A small network was shown many inputs. Here are its activations along a few directions, one row for each input.
Each table varies a few parts of the input and shows all the possible inputs, shuffled.
Descriptions start from the smaller parts, as in this example, which fits no table here: ring(5) and (point or ring(11) or (values(3) and line(6))).
Shared parts are said once, and a part with two or three values counts as separate values.
(in the rows, 128 means zero)

Rows:
x1: [ 81  79 164 134 138  71  98 118 151 124 155  80  82]
x2: [212 140  98 133 115 107 102 115 111 165 161 114 199]
x3: [106 185 181  92 173 224 116  43  64 128   6 195 145]
x4: [188 192  64 173 152 116 157 125 126 102 192 195 179]
x5: [121 138 111  74 141  52  67 105 154 110 114  97 122]
x6: [120  51 109 124  68 122 174 128 148 124 152 111 100]
x7: [165  91  71  70  86 114 142 119 169 102 114 121 155]
x8: [144 149 119  64 160 126  87 216 188 110  65 100  81]
x9: [ 24 153 210 148 137 237 148  64  48 145  48 162 126]
x10: [ 84 122 156 111 137 130 130 228 176 130 105  72  46]
x11: [160  98 141 177  87 115 125 134  80 176 206 105 148]
x12: [132 138 110 235 142 122 191 142 120 118 221 182 154]
Changing only one part turns x2 into x11. The same change can be made to x3. Which row results?
> x9
What is each input in this table made of?
> values(2) and (point or line(5))

Rows:
x13: [147 117  90 118 121 101  88 124 145 130 147 118 138]
x14: [ 75 175 177 129 167 152 127  85  91 111  56 149 124]
x15: [140  96 107  92 101  90 134 145 159 137 120  88 122]
x16: [168 144  95 125 140 128 136 152 140  96 155 149 145]
x17: [139 120 101 124 136 105 134 183 171 112 123  92 111]
x18: [143 135  80 123 119 119 124 163 167 111 140 136 136]
x19: [178 119 112 100 107 116 135 114 130 118 146 137 151]
x20: [ 80 155 179 124 162 161 124  56 101 121  59 135 133]
x21: [108 100 125 121 132 119 133 187 168 108 152 100  79]
x22: [ 84 129 163 113 142 165 146  63  84 107  44 141 128]
x23: [138 110 110 109 128  87 107 141 162 143 132  80 121]
x24: [164 143 111 122 133 101 109 141 133 117 157 153 153]
x25: [153 131 113 163 139  98 136 130 120 141 167 154 146]
x26: [110  82 139 118 121 101 100 149 160 133 156  90  88]
x27: [162 105 108 142 103 109 161 103 121 146 153 149 144]
x28: [157 134 100 168 133 123 166 139 137 126 159 158 139]
x29: [161 123 117 161 126 108 132  97 125 148 169 139 142]
x30: [121  74 133 105  95 108 125 149 150 124 142  90  78]
x31: [ 76 174 161 134 167 181 157  97 112  93  49 153 114]
x32: [102 132 177 102 131 202 131  96  76 152  36 137 125]
x33: [ 94 174 169 122 157 220 140 132 100 138  45 149 115]
x34: [135 122 109 118 134  79 106 171 156 131 129  94 115]
x35: [105 106 139 121 121  91 107 174 157 131 155 100  78]
x36: [171 136 119 118 124 110 108 109 140 126 160 134 151]
x37: [123 121 131 165 110 128 137 107 106 142 201 127 152]
x38: [121 136 131 174 114 119 139 136 101 134 195 140 146]
x39: [138 101 131 158  91 137 160 113  98 129 181 126 150]
x40: [148 106  86  98  95 106 116 128 142 125 137 122 136]
x41: [ 99 154 191 113 150 199 109  88  95 167  46 135 132]
x42: [128 138 115 175 124 153 166 147 111 112 193 132 139]
x43: [140 137  93 121 120  92  93 152 150 126 143 133 133]
x44: [ 87 167 185 119 153 188 110 124  88 159  48 155 131]
Changing only one part turns x30 into x21. The same change can be made to x22. Which row results?
> x31
What is each input in this table made of?
> line(4) and (values(2) or line(6))
Which other rows does x13 become when the line(4) part takes its other values? List them by row number.
> x18, x40, x43
Which other rows does x29 become when the line(6) part takes its other values? List them by row number.
> x13, x23, x26, x36, x37
Start at x42 and move only the line(4) part, one step at a time. The first step leads to x38. Which rows follow, in order?
> x37, x39

Rows:
x45: [132 161 139 115 151 164 156  91 102 113  48 167 154]
x46: [ 73 147 176 116 173 134  87 151 145 144  67  99  85]
x47: [108 123 153 152 113 160 146 142  91 137 135 154 116]
x48: [160 105  87 148 112 126 146 145 146 128 187 122 144]
x49: [191 128  79 137 124  68 119 140 148 129 165 140 165]
x50: [168 104  99 161 109 120 158 136 148 128 176 120 133]
x51: [163  62 115  94  88 109 122 151 163 139 149  76 104]
x52: [174 139  63 128 118  82 106 130 158 129 173 135 173]
x53: [130 170 138  97 154 177 137 102 101 113  56 182 140]
x54: [147 133  85  95 133  58  81 198 209 122 133  93 107]
x55: [163 116 106 137 108 134 142 166 141 119 199 123 137]
x56: [180 143  76 136 118  76 120 122 158 136 170 132 162]
x57: [103 157 158 145 159 162 109  86  96 154 111 139 147]
x58: [105 123 140 166 116 156 162 118  90 142 125 128 121]
x59: [ 97 123 134 165 116 171 146 122  98 135 132 131 131]
x60: [104 162 167 142 155 165 103 105  84 139 118 140 142]
x61: [120 128 148  53 128 165 117  89 123 127  18 116 118]
x62: [179 146  78 118 114  92  99 152 149 119 183 136 167]
x63: [116 118 123 159 124 100 154  97 126 114 171 127 124]
x64: [126 169 128 117 157 173 152  76 102 114  46 156 143]
x65: [ 99  77 159 113  90 149 122 128 112 144  92  88  93]
x66: [118 182 139  98 146 189 136 101 101 105  66 164 154]
x67: [107 129 131 142 116 112 138 122 120 103 194 134 134]
x68: [ 67 119 155 127 133 142 128 188 147 131  96  88  69]
x69: [ 97 134 150 154 112 176 142 142  89 128 146 133 126]
x70: [172 107 107 140 108 120 143 165 143 130 189 145 129]
x71: [103 110 179  93 136 140  85  92 106 164  70  92 107]
x72: [111  72 140  98  95  86 115 112 142 120 141  85  98]
x73: [119 168 123 108 152 181 140  83 107 110  52 162 157]
x74: [ 91 161 139  73 169 154 120 150 153 105  14 120  93]
x75: [114 156 176 140 155 157 105 105  93 151 111 162 130]
x76: [107 117 116 151 122 105 142 102 127 112 180 132 141]
x77: [111 116 154 166 114 151 166 133  93 140 129 140 128]
x78: [120 118 131 144 123 106 136 122 124 112 181 153 120]
x79: [120 113 135 154 121  89 161 111 123 116 178 138 134]
x80: [187 140  81 118 117  76 102 152 150 132 177 157 156]
x81: [178  92  84  66  97  60  82 142 166 142 134  87 130]
x82: [117 146 170 155 160 142 126  94  87 152 103 145 141]
x83: [176  95 107 159 111 112 161 153 144 126 176 131 139]
x84: [ 80 111 134 119 143  81 118 171 178 100 139  86  69]
x85: [131 102 110 115 127 102 126 210 201 121 146  83  82]
x86: [111 155 163 160 159 153 119  78  92 152 100 135 135]
What is each input in this table made of?
> line(6) and (values(2) or ring(5))
Changing only the line(6) part turns x68 into x46. The same change can be made to x65. Which row results?
> x71
Changing only the line(6) part turns x80 into x47. The same change can be made to x56. Which row results?
> x58
Which other rows does x72 become when the values(2) part takes its other values? List them by row number.
> x84

Rows:
x87: [179  86 106 119  94  98 127 175 167 127 196 114 124]
x88: [114 156 142 127 146 146 117 128 116 130 106 153 124]
x89: [155  99  83 105 122  31 108 171 194 110 148  97 107]
x90: [116 128 146 106 124 144 115  93 109 136 100 128 140]
x91: [ 61 103 179 144 128 129 121 149 127 136 136  88  74]
x92: [153 105  81 148  85  97 130 170 138 135 199 118 145]
x93: [116 133 132 122 124 157 150 115 110 100 108 132 128]
x94: [149 132  99 181 130  89 139 106 137 124 204 136 161]
x95: [121 131 142 107 123 143 116  86 104 127 105 122 139]
x96: [129 124 143 121 138 141 117 102 112 150  93 122 131]
x97: [125 133 135 135 135 150 158 131 125 130  97 127 123]
x98: [116 128 132 130 128 153 151 123 122 122  98 142 113]
x99: [122 154 139 135 158 145 117 136 118 132 105 146 131]
x100: [164 103 113 151 105  88 148 135 123 135 217 147 143]
x101: [126 161 139 137 152 141 122 135 124 136 108 139 134]
x102: [110 129 134 125 127 154 152 117 121 112 103 139 127]
x103: [121 126 147 110 123 141 115  97 109 145  94 131 123]
x104: [114 161 136 123 144 146 117 120 113 111 118 145 138]
x105: [108 158 140 123 145 146 116 122 118 120 113 151 140]
x106: [132 130 144 122 131 134 122 104 117 153  94 117 131]
x107: [162 110  72 111 115  89 104 171 191 121 180  90 120]
x108: [123 126 133 134 139 154 152 129 121 126  95 134 121]
What is each input in this table made of?
> point or line(6) or (values(3) and line(5))
What sort of input is x93?
> values(3) and line(5)
Which other rows does x88 become when the values(3) part takes its other values? List them by row number.
> x98, x103
